These are the activations of a small neural network, seen along a few directions. Each row is one input.
In each table, some parts of the input vary, and every possible input appears once, in random order.
Descriptions start from the smaller parts, as in this example, which fits no table here: values(3) and (point or line(11) or (line(6) and ring(8))).
Shared parts are said once, and a part with two or three values counts as separate values.

Other details of the inputs shift rows strongly along three fixed directions, in all tables alike. That doesn't count.

Table:
x1: [-11 -34 105 -35 -48 -30 -99  65  10   1 -27   4]
x2: [-31   9 -58 -26   9  84  20   3 -16 -34  14  -8]
x3: [118  33 -12  44  41 -33  11 -39  31  10   8  60]
x4: [ 48 -10  41 -15  35  43 -61  53  13 -49  60  47]
x5: [ 33   0   3  15  15  28 -87  57  35 -48  62  41]
x6: [-80 -36  40 -56 -44  -2  18  26 -14  -8 -64 -57]
x7: [-66 -53 -76   6  -2  48  56  23  -2 -23  28  41]
x8: [ 62   7   9 -33 -12  41 -66  43  31 -51  26  70]
x9: [ 45  16  -2 -17   3  39 -90  51  25 -35  36  63]
x10: [-48   6 -35  -6  44  68  22  20 -23 -44  21  -1]
x11: [-54  21   5  -2 -13 -64  53 -93 -37  77 -30 -55]
x12: [100  35 -25  45  69 -45 -22 -31  -5  17  16  58]
x13: [-10 -16  94  -7 -62 -21 -97  82  31  16 -27  -9]
x14: [-63  -4 -32 -17  50  63  19  -1  -4 -43   8  17]
x15: [ -4 -19 111 -48 -69 -11 -87  55   3  10  25 -21]
x16: [-32  32 -20   4 -40 -70  61 -72 -47  66 -69 -53]
x17: [-25   5 -20  18 -30 -85  68 -62 -28  48 -55 -82]
x18: [ 65  -5  51  34 -38 -94 -31 -21 -16  58  -1 -49]
x19: [-32   2 -44   3  23  85  35  18   8 -34   1 -12]
x20: [ 28  40 -88  38  59  -8 108 -71  -1  20 -22 -12]
x21: [ 66 -22  29 -20  26  50 -61  52  15 -50  39  43]
x22: [ 60  -8  20 -18  14  33 -62  56  24 -61  11  71]
x23: [-102  -10   49  -10  -45   17   12   36  -11   16  -27  -74]
x24: [-116  -20   51  -20  -39   13    8   15    8   16  -40  -55]
x25: [-92 -16  24 -29 -54  -3   3  37 -31  -4 -79 -46]
x26: [-59   3   4  27 -11 -78  54 -88 -23  57 -28 -65]
x27: [-59  -8 -53  -4  17  54  15 -12  19 -60  -1  18]
x28: [-33  -9 -31  -9  24  87  44   1  17 -39   2  -6]
x29: [-56   2 -38  -4  28  70  28  -2  30 -40 -15  24]
x30: [121   9 -16  42  41 -32  -1 -54  11   2  50  25]
x31: [ 74  18  44  -8 -44 -97 -25 -16 -14  69 -19 -32]
x32: [   1   -1 -105   24   34  -15  116  -78  -39   60   23   45]
x33: [  48   -3   76   28  -27 -100  -24  -35   -7   51   22  -37]
x34: [118  44 -26  56  40 -35   4 -23  22  16   6  52]
x35: [-81 -26  39 -57 -67  24   5   4 -23  10 -33 -66]
x36: [  46  -45   54   22  -27 -112    0    9  -33   97    0   25]
x37: [106  50 -17  31  45 -27 -12 -40 -13  28  68  31]
x38: [ 38  18   6 -14  12  43 -89  53  22 -28  61  51]
x39: [ 42  20  68  43 -12 -92 -34 -11   5  83  -6 -25]
x40: [115  22 -27  44  29 -49  -2 -50  20 -10  22  54]
x41: [ 25  18 -89  26  49 -22 102 -97  -2  -6  -6 -10]
x42: [  41   13   66   27    0 -102  -44  -12  -25   73   -8  -20]
x43: [-30  -2 -57 -25  32  59  33  25  -7 -52 -18   0]
x44: [-32  -6 -47 -12  35  76  24  18 -22 -43  -1  -7]
x45: [-31  -4 -41 -22  21  70  54   9  32 -48 -15   2]
x46: [ -15  -26   78   -7  -73  -38 -109   71   20   -3  -14  -15]
x47: [-52   3 -49   9  21  62  19  10  -3 -54  37 -13]
x48: [-78 -21  29 -70 -70   6  14  12  -9   2 -50 -59]
x49: [  15   38 -105   53   39  -23   86  -86  -17   -3  -20    3]
x50: [-49   2 -18  -3  34  80  43   4  16 -40  23   0]
x51: [ 45   5  12 -29   4  40 -82  35  34 -40  37  70]
x52: [-118  -66   22  -13  -67    3   49   49  -11   47  -37  -22]
Each input here is: values(4) and (point or (values(2) and ring(6))).
Q: Changing only the values(4) part turns x47 into x37. The same change can be made to x17. Which row results?
A: x31
Q: Change only the values(4) part in x8. List by row number the other rows that result.
A: x3, x22, x40
Q: Change only the ring(6) part in x13. List by row number the other rows that result.
A: x19, x20, x23, x34, x39
Q: Change only the values(4) part in x25. List by row number the other rows that result.
A: x16, x34, x49
